Each row below holds a small network's activations on one input, seen along a few directions.
Each table varies a few parts of the input and shows all the possible inputs, shuffled.
Descriptions start from the smaller parts, as in this example, which fits no table here: one of 3 separate values, together with either a single point or one of 9 places around a ring or (one of 4 places along a line, together with one of 8 places around a ring).
Shared parts are said once, and a part with two or three values counts as separate values.

A family of inputs:
R1: [-10.4  24.1  20.3 -10.9 -14.6  -9.7  -0.5 -29.8 -60.4   4.3 -70.1]
R2: [-75.7 -25.9  35.4  -9.1 -48.0 -43.7 -16.4  31.8 -27.3   3.9  47.7]
R3: [ 35.8 -17.1   1.1  47.0 -18.1  42.2  -6.6 -39.0  17.2  -7.8  38.4]
R4: [  5.3   4.5 -27.6  -3.1  27.7  13.9  -5.1  40.7  24.4 -16.1 -37.7]
R5: [-45.5 -25.1  43.2  11.7 -63.1  20.7  -0.8  72.9   5.8  14.5  36.7]
R6: [-20.0  -1.5 -28.2 -22.6  42.4 -32.7 -10.2   5.4   3.5  -3.3 -30.9]
R7: [ 52.5  -7.1   7.1  -1.5  26.9   5.8  22.9  28.2  23.4 -13.5  21.4]
R8: [  8.1  33.6  29.4   7.4 -16.5  44.4   4.5   4.4 -37.4  -2.2 -73.1]
R9: [ -0.7   4.6  -4.3  12.1  25.7 -38.7 -37.9 -31.0  36.1   9.4  25.7]
R10: [-17.4  21.4 -35.7 -49.6   4.7   0.4  27.5 -18.3 -32.8   4.9 -19.4]
R11: [ 27.5   5.5  -8.9  32.8   1.5   5.9 -23.5   2.3  63.0   2.1  13.3]
R12: [ 24.8 -21.0   8.7 -21.9  43.9 -41.9  14.6  -8.8   2.5   0.9  26.3]
R13: [  3.8 -12.6  -9.8  41.4  -4.0 -15.4  -2.4 -71.8  -6.9  -6.5  51.1]
R14: [ 11.8  16.5 -30.7 -33.6  -8.4  48.8  33.9  12.9 -11.2   9.5 -29.3]
- What do these inputs look like to the network? => one of 2 separate values, together with either a single point or one of 6 places along a line
- The inputs of R3 and R13 match in every part but the choice among 2 separate values. If R7 is changed in the same way as R3 into R13, which row does it become? => R12

A family of inputs:
R15: [-26.6 -11.2 -13.6 -48.6  12.0   5.7  44.8 -31.4 -57.7 -22.2 -63.0]
R16: [-16.1  39.9 -43.0 -12.7  22.6  52.3  -9.1  20.9 -32.9  15.4 -55.1]
R17: [-49.4 -16.1  38.4  -8.8 -15.2 -37.9  19.4  -7.3 -32.7  -3.2  62.2]
R18: [  2.8   4.8 -39.0 -16.8  13.8 -27.6  19.2 -74.1  38.0  -8.0  34.9]
R19: [-58.6 -19.1  25.7 -27.1 -29.8 -48.4 -44.7  46.4  31.8  -1.2  18.2]
R20: [-26.8  31.9 -10.9 -47.9  24.6   8.4 -25.8 -13.4 -32.9  26.3 -70.9]
R21: [ 45.6   7.9 -17.5   8.0  -2.7  40.6  18.3 -25.7  69.6  -1.3  33.1]
R22: [-14.2 -28.1 -11.4  74.4 -38.7  10.6 -15.9   7.8   7.8  17.8  23.5]
R23: [-14.3 -27.0  14.7 -24.5 -41.5  13.6  -3.1  81.3  32.2   1.5  48.4]
R24: [ 16.5   4.7  34.0  22.6  -5.5 -21.6 -46.2 -54.4  -1.3 -10.7  26.0]
R25: [  7.3  40.5 -15.8 -40.8   2.1 -39.7  41.8  -3.8 -54.0   9.3 -62.1]
R26: [-45.6  -4.4  71.2  13.1 -15.9 -33.9 -22.9   4.7  -5.7  -0.3  34.0]
R27: [ 19.4  59.0 -13.5  15.6  -5.7   7.3  16.9  39.1 -26.9   2.3 -78.2]
R28: [-15.6   7.0 -10.1  10.0   4.5  53.9  18.6  13.2 -29.5 -29.6 -80.1]
R29: [-26.4  19.5 -47.2 -73.3  31.6   3.1  17.8 -23.5 -62.2  21.3 -36.9]
R30: [ 16.1  -8.0   7.3 -22.5  -3.7  74.4  42.5  18.2 -25.8 -10.5 -63.4]
R31: [ 37.4 -28.1 -33.3 -13.2  78.0 -57.7  13.7 -22.5  20.1 -15.1  30.4]
R32: [ 15.2 -42.7   5.4  42.3 -48.0  31.7   5.3  12.4  11.2  33.8  35.5]
R33: [ 18.0  24.0 -23.8 -47.3  12.2  73.9  16.9  23.7 -30.4  31.1 -40.7]
R34: [ 78.7 -25.4 -10.8   9.3  60.8   9.5  13.1  23.8  50.9  -3.7  28.5]
R35: [-23.3 -35.8  19.4  39.5 -38.7 -33.1 -30.3 -22.8   8.3  26.6   7.9]
R36: [ 14.8  -7.2   1.5  -0.7  -1.1 -24.2  -6.7 -69.5 -28.4 -16.8  54.2]
R37: [ 53.8  -3.3  23.9  24.9 -16.6  44.5  -9.9 -23.0   1.0  -3.4  52.6]
R38: [ 13.5  22.3 -35.7  38.0   4.6  19.0  -7.6 -29.1  67.2 -14.5  18.4]
R39: [ -4.9 -11.4  58.7  14.3 -29.0  27.7  17.9  39.2  -2.2   3.7  62.7]
R40: [  2.3  15.1  -7.7   7.4  10.7 -21.1 -26.4 -61.4  65.4  -1.2   4.8]
R41: [ 39.7 -18.8  -2.3  12.0  74.1 -51.3 -29.8 -10.9  45.9 -10.2   2.3]
R42: [-26.8 -45.9 -16.1  16.4 -30.7 -38.1   6.6 -35.5 -21.4  24.6  37.0]
R43: [  6.2  50.5  20.5 -19.9  -3.0 -32.6   0.0   5.6 -26.7  11.6 -95.1]
R44: [ 48.5 -11.6 -30.9  42.1  72.4 -10.6 -16.4  19.6  45.7 -20.2  15.1]
R45: [-55.7 -30.5  -7.1 -50.3 -27.3 -56.8   4.9  36.6   1.6  -9.4  51.0]
R46: [-35.9   3.1  39.7  46.6 -20.9   7.1  -5.8  34.7  -4.5 -12.7  48.7]
R47: [ 50.2  44.6   6.9 -17.9 -14.5  29.6  41.3  44.4 -22.9  20.5 -63.2]
R48: [-26.5   0.8  22.7 -23.7   5.1   9.7   4.5 -18.3 -28.6 -17.5 -94.5]
R49: [-46.4 -11.8  -3.4   5.7 -32.6  -7.4 -26.5  80.4  32.0 -12.3  34.4]
R50: [ 27.4  10.8   3.2  54.0  -7.9  19.6 -36.2 -25.6  -2.1 -21.7  39.5]
- What do these inputs look like to the network? => one of 4 places along a line, together with either one of 3 separate values or one of 6 places along a line
- The inputs of R15 and R28 match in every part but the place on the line of 4. If R29 is changed in the same way as R15 into R28, which row does it become? => R16
- Which other rows does R20 become when the choice among 3 separate values takes its other values? List them by row number. => R43, R48
- Which other rows does R34 become when the place on the line of 4 takes its other values? List them by row number. => R31, R41, R44

A family of inputs:
R51: [ -8.3   6.3   4.3  -2.6 -52.3  49.0  31.5  29.7 -16.1  34.5 -18.3]
R52: [  2.5  22.9   2.4  16.0 -24.6  62.5   2.9 -21.0 -33.8  12.7  -6.6]
R53: [ 24.4 -37.4 -23.4   9.0  29.2 -36.2   4.0 -19.6  18.7 -11.2  73.1]
R54: [-37.1  15.7   8.0 -27.6 -10.5  -6.6  -6.7 -41.7 -38.0  -2.0   3.8]
R55: [-33.8 -30.7  25.3  36.2 -14.2 -35.3 -28.5  29.0  13.2  -0.7  44.4]
R56: [  9.3  -0.1 -28.8 -18.7  13.4  60.5  15.6  57.6   8.5  -6.9 -41.0]
R57: [  3.0   3.3  43.1 -18.0 -41.5   3.9  25.9  31.9 -21.0  20.8 -12.5]
R58: [  2.6 -18.2  52.8  38.9 -31.3  -9.8 -33.1  39.9  29.7  -3.8  38.6]
R59: [-24.7 -12.2   4.1 -20.2 -35.4 -30.0  25.6  25.2 -47.1  17.0  -5.3]
R60: [  1.1  23.9 -30.2 -37.9  28.0 -33.0 -21.0 -14.3  23.0  10.0 -37.3]
R61: [-60.3 -12.6   7.6  22.0 -31.3 -33.2 -40.9  14.5  26.7 -20.2  44.6]
R62: [ 42.6 -19.6 -25.8  25.6  13.2  41.8   8.5 -14.7  46.7   7.0  59.0]
R63: [ 32.0  41.0 -39.8  16.5  22.4  32.4   6.6  11.4  27.2   3.9 -41.4]
R64: [ 50.4  34.1  -3.0  -2.9  27.5 -13.8   0.2  17.2  18.3 -15.6 -35.4]
R65: [ 17.9  16.4 -24.1 -10.0  50.0 -36.1  -5.5   1.5   1.7  10.3 -30.8]
R66: [ 14.5  20.9  37.9   3.8 -13.5  12.9   4.2 -14.2 -41.2  -4.6   1.4]
R67: [ 20.5  -3.3  10.7 -34.0  23.6  15.8  10.9  58.7   2.8 -20.5 -35.0]
R68: [-42.8  -7.2   1.2 -48.9 -40.2 -12.7   4.2   5.5 -29.8  18.8  -9.0]
R69: [-19.3 -13.4 -13.4 -32.0  43.0 -15.5  19.2  45.5 -11.2  -8.3 -25.5]
R70: [ 22.0   7.2  -7.9  37.6  -3.2  50.8   2.1 -53.7  -2.1  15.0 -37.7]
R71: [ 47.0 -12.9   7.3  16.4  15.7  -9.6   8.0  -9.2  43.5 -24.1  71.0]
R72: [-21.7   8.1  10.5   1.5   3.4 -12.7   8.2 -25.0 -57.4  -1.7   7.4]
R73: [ -0.6 -22.5 -22.9 -15.9  20.9 -27.4  -7.9 -37.6  41.4  -5.1  67.6]
R74: [-39.3  -2.0 -23.1 -54.5  29.0  -9.8   4.6  29.4   5.7 -15.9 -26.3]
R75: [-15.4  -1.9 -16.9  -3.6   1.6 -15.8 -20.9 -74.2 -15.8 -13.5 -27.9]
R76: [-17.7  -6.0  13.4  59.4 -40.4  33.8 -22.0  35.5  36.2  11.8  33.8]
R77: [ 34.4   7.6  25.4  24.0   1.1   0.2  -2.3 -47.5 -10.6  -7.0 -28.6]
R78: [ -2.9  -7.5   5.2  19.8  16.5 -26.2   6.5 -60.0 -19.3  -0.9 -26.3]
- The inputs of R52 and R66 match in every part but one. If R70 is changed in the same way as R52 into R66, which row does it become? => R77
- What do these inputs look like to the network? => one of 4 places along a line, together with either one of 2 separate values or one of 5 places around a ring
- Which other rows does R55 become when the choice among 2 separate values takes its other values? List them by row number. => R53
- Which other rows agree with R61 in the place on the line of 4? List them by row number. => R54, R60, R68, R73, R74, R75
- Which other rows does R65 become when the place on the line of 4 takes its other values? List them by row number. => R60, R63, R64
